A small network was shown many inputs. Here are its activations along a few directions, one row for each input.
In each table, some parts of the input vary, and every possible input appears once, in random order.
Descriptions start from the smaller parts, as in this example, which fits no table here: ring(8) and (point or line(9) or (values(3) and line(6))).
Shared parts are said once, and a part with two or three values counts as separate values.
(in the rows, 128 means zero)

Other details of the inputs vary at random and push rows far along three fixed directions, the same in every table; ignore that.

Rows:
x1: [142 152  93  92 104 143 107 145 147 113 105  85  95]
x2: [155 147 110 123 113 145 108 127 140 127 139 133 127]
x3: [146 147 107 136 112 118 126 125 130 148 132 142  97]
x4: [113 146 191  48 159  99 129 140 122 164  94  27 101]
x5: [ 89 135  93 128 122 167 123 126 166  53 118 159 154]
x6: [166 112 124 182 124 105 138 110  98 169 156 167 128]
x7: [ 67 136 164  74 145 131 145 141 105  88 117 110 146]
x8: [167 135 108 112 109 131 114 141 148 136 113  74 103]
x9: [143 114 100 147 119 122 126 131 127 131 123 120 112]
x10: [146 128 116 138 124 107 123 132 133 165 110 111  89]
x11: [147 132 119 148 122 108 126 135 121 166 127 130  93]
x12: [160 126 117 151 116 109 122  90 133 145 150 167 146]
x13: [123 126 143 149 131 108 145  94  91 128 156 192 162]
x14: [117 142 202  91 172  99 137 124 110 187 123  90 112]
x15: [145 140 121 160 123 119 132 106 116 148 146 183 127]
x16: [ 94 111  98 140 118 182 119 144 160  60 130 144 170]
x17: [128 107 150 131 133 119 143 108 120 128 139 141 168]
x18: [162 134 125 118 115 143 116 141 133 140 135 102 121]
x19: [106 128 108 118 109 182 124 150 129  57 133 141 154]
x20: [ 95 137 131 123 131 162 118 158 133 102 118 126 126]
x21: [ 81 117 194 113 171 103 150  98 116 135 130 146 160]
x22: [157 126 126 152 128 114 114 123 149 172 131 123 109]
x23: [135 126 110 127 117 138 119 153 125 125 126  97  97]
x24: [173 112 124 163 114  85 147 100  90 162 154 160 124]
x25: [140 135 108 147 119 154 105 147 154 129 131 137 119]
x26: [ 70 105 170 113 163 147 146 141 112 100 132 127 175]
x27: [ 94 100 176 110 157  92 169 110  85 120 124 132 163]
x28: [145 118  98 149 118 134 122 134 148 122 123 117 125]
x29: [104 112 118 158 137 125 136 118 143 103 125 167 153]
x30: [132 154  95  99 114 147 110 147 158 120 100  90  84]
Description of these inputs: ring(5) and ring(6).
The inputs of x30 and x27 match in every part but the ring(5) part. If x5 is changed in the same way as x30 into x27, which row does it become?
> x8
Which other rows does x14 become when the ring(5) part takes its other values? List them by row number.
> x2, x18, x25, x26
Start at x11 and move only the ring(6) part, one step at a time. The first step leads to x20. Which rows follow, in order?
> x25, x22, x29, x10
Start at x12 and move only the ring(6) part, one step at a time. The first step leads to x4. Which rows follow, in order?
> x1, x7, x13, x2

Rows:
x31: [190 131 106 196  95 104 105  92 109 182 159 204 149]
x32: [197 102  52 177  68 157 131 114 166  94 149 182 123]
x33: [173 152 109 115  89 157 108 130 137 128 168 132 113]
x34: [118 140  49 200 111 138 120  94 150  87 147 223 136]
x35: [116 155  90 112 128 166 102 178 171 120  92  42  49]
x36: [107 145  83 144 116 178  82 160 178  85 142 149 143]
x37: [ 73 135 150  94 159 159 148 166 131 112  87  80  81]
x38: [235 174 117 100  98  82 127 125  87 210 132  66  42]
x39: [166 114 146 161 125  96 110 127 107 212 131 106 126]
x40: [161 111 150 172 151  93 118 137 129 208 148 118 107]
x41: [192 187  87 135 104 151 106 115 188 153 124 134  64]
x42: [149  96  59 176  79 149 146 121 124  73 153 200 126]
x43: [ 78 144 218  84 157  80 171 126  66 144 117 119 134]
x44: [207 154 115  99  95  72 100 114 103 224 130  72  37]
x45: [243 125 119 133 114  82 125 122 126 212 122  38  72]
x46: [101 143 149  68 118 154 144 123 144  65 134 130 149]
x47: [ 78 134 165 108 159  83 138 119  97 150 115 159 129]
x48: [145 178 117  84  92 169 109 160 172  95 101  88 106]
x49: [134 122  99 198 127  65 136  90 114 157 157 222 139]
x50: [172 123  96 159 113  77 140  92  81 143 153 154 134]
x51: [103 166 130  87 128 162 121 151 179  83 112 136 123]
x52: [204 133 123 138 106  92  99 110 122 213 170  90  92]
x53: [ 75 134  81 144  96 160 119 129 122  34 120 209 175]
x54: [ 96 129 102 104 102 188 100 131 139  57 151 158 170]
x55: [ 96 139 131 114 153 191 100 176 172 113 113  56  99]
x56: [182 182  91 120 111 167  62 142 173 188 118  81  52]
x57: [142 177  94 109 120 138  93 134 147 160  99  97  50]
x58: [143 173  99 116 107 129 115 151 145 134 124 139  74]
x59: [194 114  98 193  91  94 144 126 103 177 129 158  89]
x60: [ 84 118 174 141 164 107 130 105 106 145 148 203 180]
x61: [144 111 193 108 152  44 153  75 101 196 148 106 135]
x62: [ 81 106  80 175 104 156 135 148 132  34 126 177 168]
x63: [120 149 218  94 150 107 140 137  90 176 134  99 134]
x64: [120 150 126  44 109 159  99 142 160  97 105  64 109]
x65: [209  98  99 178  99  84 133  90 142 172 158 139 111]
x66: [ 76 105 189  63 157 155 127 173 124 110 128  24 130]
x67: [ 90 155 117 121 124 191 110 158 161  64 144 180 154]
x68: [122 143 112  84 117 182 104 145 118  80 128 105 159]
x69: [163 103 118 211 138 109 166  76 140 157 141 223 134]
x70: [103 148 123  98 115 152 108 151 167  81 101  87 143]
x71: [188 185  87 108 109 148  76 127 191 179  96  80  44]
x72: [ 64 122 200  98 180  88 150 100 119 137 114 170 173]
x73: [185 134  75 166 107 127  99 146 193 154 121 113  83]
x74: [ 80  94 150 160 141  81 156 108  78 129 122 174 173]
x75: [123 116 162 105 148  98 159  79  86 115 128 162 189]
x76: [184 127  53 176  75 140  95 126 173 128 113 144 126]
x77: [ 82 137 166  77 144 173 153 137  94  53 145 137 196]
x78: [138  93 193 103 156  53 152  87  98 204 128  91 131]
x79: [110 151  86  92 117 151  83 191 166 131  83  52  63]
x80: [ 99 118 176  98 138 172 130 189 124 117 104  64 127]
x81: [138 115 140 187 127  43 151  82  76 174 150 189 149]
x82: [185 141  26 163  70 140 109 104 112  86 143 196 131]
x83: [203 120  39 166  72 154 131 142 120 100 131 140  94]
x84: [176 113 112 136 122  77 135 112  77 180 123  99 105]
x85: [ 65  96 137 109 149 139 163 144  89  43 121 112 172]
x86: [ 71 125 215  92 191  69 150 114 125 162 115 111 151]
x87: [178 150  47 153  59 141 121 109 132  89 167 197 105]
x88: [ 85 125 165 150 175  97 154  72 136 131 135 181 168]
x89: [ 28  97 135 146 161 131 157 146 123  52 125 180 176]
x90: [149  97 190 116 166  77 148 108  61 208 137  80 150]
x91: [ 55 121 174 105 183 147 147 136 158  95  99  92 140]
x92: [ 85 111 146  80 135 129 137 160 116  96 118  52 105]
x93: [124 141 109  81 120 157 120 138 147  66 113  77 151]
x94: [141  83 128 171 125  52 155  73  73 172 158 183 142]
x95: [106 117  61 166 103 172 132 162 156  59 121 192 122]
x96: [135 101 152 197 166  89 138  74 106 208 153 189 150]
x97: [131 118  90 109  99 179  87 156 154 107 136  84 124]
x98: [ 85 106 159  70 156 138 146 133 114  84  95  76 175]
x99: [169 130 115 146 107 151  92 175 149 157 124  59  96]
x100: [142 124  93 159 120 146  86 150 160 155 132 134 120]
x101: [ 64 115 213  94 203  93 155 104 122 172  94  92 139]
x102: [121 158 201 112 174  63 167  93  83 209 127 131  82]
x103: [148  98 109 198 133  78 135  82 142 168 139 218 159]
x104: [206 143  89 141  87 132  92 162 179 166 102  44  66]
x105: [151 103  70 157  95 207 133 153 131  47 145 160 167]
x106: [ 52 120 153 113 136 144 143 109 127  47 111 194 216]
x107: [206 128 101 108 100 151 131 153 143 134 104  60  88]
x108: [197 132 111 161 106  99 164  66 103 125 163 213 169]
x109: [117 102  95 141 120 188 127 153 128  46 145 124 180]
x110: [106 111 176 191 180  81 151  61  98 178 172 213 177]
x111: [ 73 120 137 146 129 156 120 135 126  70 144 165 201]
x112: [ 89 125 164 111 164 184 132 165 145 122 111  91 110]
x113: [ 64 132 208 136 188 125 168  88  98 125 158 210 183]
x114: [110 128  92 122 115 182 114 139 128  47 149 133 187]
x115: [ 58 110 192  90 174 168 139 187 133 108 110  94 137]
x116: [123 117 185 102 150  39 151  96  70 193 146  95 110]
x117: [ 38 139 163  67 177 143 127 160 128 121  75  49  98]
x118: [105 104  99 158 102 182 148 143 158  35 113 185 179]
x119: [115 115 176  59 136 171 126 184 128 131 119  23  95]
x120: [ 90 112 233  74 192  93 166 152 123 179  89  66 107]
The inputs of x113 and x77 match in every part but one. If x101 is changed in the same way as x113 into x77, which row does it become?
> x98
The inputs of x31 and x68 match in every part but one. If x59 is changed in the same way as x31 into x68, which row does it become?
> x83
What do these inputs look like to the network?
> values(3) and line(5) and line(6)
Start at x105 and move only the line(5) part, one step at a time. The first step leads to x119. Which rows follow, in order?
> x80, x115, x112
Which other rows does x38 become when the line(6) part takes its other values? List them by row number.
> x50, x82, x83, x84, x85
Which other rows does x49 become when the values(3) part takes its other values? List them by row number.
> x36, x86
Which other rows does x32 become when the values(3) part takes its other values? List them by row number.
> x42, x119

Rows:
x121: [164 121 137 146 135  76 117 130 114 216 121  83  77]
x122: [ 61 105 167 104 165 128 135 141 126 109 110 100 160]
x123: [108 180  72  81 103 205  65 180 204  80  95  71  87]
x124: [122 155 175  87 156 112 116 128 145 179 106  75  99]
x125: [152 112 198 110 155  45 160  82  77 200 137 106 140]
x126: [153 108 144 155 128  63 170  83  67 160 146 177 141]
x127: [204 132  50 170  75 115 105  99 135 135 151 163 125]
x128: [ 81 122  89 145 108 200 131 153 130  23 142 191 174]
x129: [142 123  69 156  92 128 122 110 116  86 144 180 149]
x130: [ 74 115 197  90 164 138 143 133 107 111 133 110 176]
x131: [ 95 106 139 115 131 133 161 108 113  61 133 167 189]
x132: [146 147  29 110  64 212 102 163 177  21 116 117 113]
x133: [107 115 134 142 133 140 127 120 113 106 153 167 178]
x134: [193 115  62 199  94 127 106 109 164 148 142 162 122]
x135: [185 178  83 113 100 156  90 158 183 161 107  74  36]
x136: [177 130 147 119 138  99 127 147 133 210 107  41  54]
x137: [176 171 102 127 110 122 102 146 152 185 112  96  42]
x138: [ 65 107 152 137 147 138 143 124  90  82 150 182 192]
x139: [ 70 109 193  83 175 132 150 151 129 116  97  68 142]
x140: [ 86 128 193  66 157 157 138 160 120 110 117  70 143]
x141: [ 69 147 189  65 170 145 136 146 145 114  97  87 127]
x142: [145 115 106 169 113 150 141 118 120 102 159 191 154]
x143: [129 122 126 194 136  72 140  73 104 168 159 236 147]
x144: [169 106 118 191 126  78 146 109 108 188 139 159 106]
The inputs of x139 and x140 match in every part but one. If x136 is changed in the same way as x139 into x140, which row does it become?
> x142
What do these inputs look like to the network?
> values(4) and ring(6)
Which other rows does x125 become when the values(4) part takes its other values? List them by row number.
> x124, x130, x134
Which other rows does x137 become when the ring(6) part takes its other values? List them by row number.
> x123, x124, x135, x141, x143
